These are the activations of a small neural network, seen along a few directions. Each row is one input.
In each table, some parts of the input vary, and every possible input appears once, in random order.
Descriptions start from the smaller parts, as in this example, which fits no table here: one of 5 places around a ring, together with either a single point or (one of 2 separate values, together with one of 4 places along a line) or one of 9 places along a line.
Shared parts are said once, and a part with two or three values counts as separate values.

Other details of the inputs shift rows strongly along two fixed directions, in all tables alike. That doesn't count.

Table:
r1: [ 13 -16 -41 -30  98 105  18 -37  -9  -8  44 -46 -17  27]
r2: [  0  11   9  29  23 -16  17   3  22  -1  60  -1  15  -5]
r3: [-20  14  16  28  26 -21  35 -22  18  -7  36  -3  13  14]
r4: [ 13 -14 -21 -45 -70 -11 -51  34 -32   5 -60  25 -27 -35]
r5: [-11  35  -7 -22 -65 -82   3   3  24  20  -2  21  -1 -50]
r6: [ 11 -21   5   0  16  48  -2  -6 -17   5 -44 -14   2  31]
r7: [ 17 -20   0   0  15  49  -3  -4 -13  11 -44 -15   8  27]
r8: [ -7  11  13  28  26 -16  15  -1  17  -9  59   1  15   0]
r9: [ 29 -25   3  -4  17  58 -18  12 -18   2 -19 -11   6  24]
r10: [ 22 -28   8  -3  19  59 -17   8 -21  -4 -19 -10   0  30]
r11: [-23  24   0 -21 -64 -82 -21  12   6 -11  17  30 -19 -51]
r12: [ 16 -14 -21 -49 -73 -12 -48  31 -32   6 -60  25 -25 -30]
r13: [ 30 -26  -1  -3  19  58 -15  13 -20   2 -20  -7   4  28]
r14: [ 12 -12 -19 -42 -68  -9 -53  37 -31   3 -62  23 -28 -39]
r15: [-12  14   7  33  26 -19  33 -14  27   6  35  -6  19   1]
r16: [  2 -26  -2   6  18  42  -6  -5 -22  -5 -48  -9  -7  30]
r17: [-15   6  19  24  25 -15  15 -11  13 -22  56   1   6  14]
r18: [-29  31  -2 -19 -64 -89  -1  -5  11  -3  -3  24 -13 -41]
r19: [-21  10  21  31  29 -16  11  -5  14 -25  56   0   3   4]
r20: [ 29 -13 -29 -46 -73 -10 -45  37 -23  19 -57  21 -18 -37]
r21: [  6 -22   7   0  14  45  -6 -10 -18  -2 -46 -15  -3  34]
r22: [-15  11  25  21  26 -15  16 -12  17 -21  60   0   6  15]
r23: [ 16 -30  10  -4  17  55 -21   4 -22 -11 -21 -10  -5  33]
r24: [-19  19  21  26  27 -20  35 -23  22  -5  37  -4  14  16]
r25: [-15  18  10  26  21 -27  34 -19  23  -1  37  -2  19   6]
r26: [ 12 -22  -7   8  20  47  -5   4 -16   7 -48 -11   3  19]
r27: [-13  21  16  24  25 -21  34 -20  25   1  37  -5  19  10]
r28: [  2  -6 -21 -39 -67 -16 -37  22 -27  12 -86  18 -25 -34]
r29: [  7 -22   3   1  17  45  -3  -9 -19  -3 -46 -10  -5  38]
r30: [ 13 -24  -9   6  19  46  -4   1 -18   8 -46  -9   4  23]
r31: [-23  15  16  31  27 -23  32 -19  19  -7  36  -3  11   8]
r32: [ 23 -13 -26 -48 -72 -11 -48  34 -29  12 -59  23 -19 -34]
r33: [ -65   84  -53  -76  -64 -121   25  -40   37   11   59    6  -34  -94]
r34: [-13  30   3 -29 -65 -79 -15  14  10  -2  21  29 -12 -48]
r35: [ 17 -23 -11  10  18  49  -4   7 -11  14 -47 -12   4  16]
r36: [-30  15  19  35  30 -21  27 -19  18 -16  32  -7   6  10]
r37: [ 36 -26  -1  -1  16  60 -15  15 -13  10 -18 -14   7  22]
r38: [ -9  16   6  28  20 -23  36 -16  28   6  37  -4  20   3]
r39: [ -2  13  10  33  26 -13  16   5  23  -3  59  -3  15  -8]
r40: [ 24 -28  -5   7  22  58 -20  19 -22  -2 -24  -7   1  17]
r41: [-10  22  16  26  19 -23  34 -19  33   9  40 -10  22   2]
r42: [  4  15  14  22  22 -13  21   0  26   1  62  -3  17   3]
Description of these inputs: one of 2 separate values, together with either a single point or (one of 4 places along a line, together with one of 5 places along a line).
Changing only the choice among 2 separate values turns r18 into r17. The same change can be made to r28. Which row results? -> r14
Changing only the choice among 2 separate values turns r40 into r26. The same change can be made to r23. Which row results? -> r21
Change only the choice among 2 separate values in r22. List by row number the other rows that result. -> r29
Start at r6 and move only the place on the line of 5, one step at a time. The first step leads to r24. Which rows follow, in order? -> r3, r31, r28
Start at r41 and move only the place on the line of 5, one step at a time. The first step leads to r5. Which rows follow, in order? -> r38, r15, r35
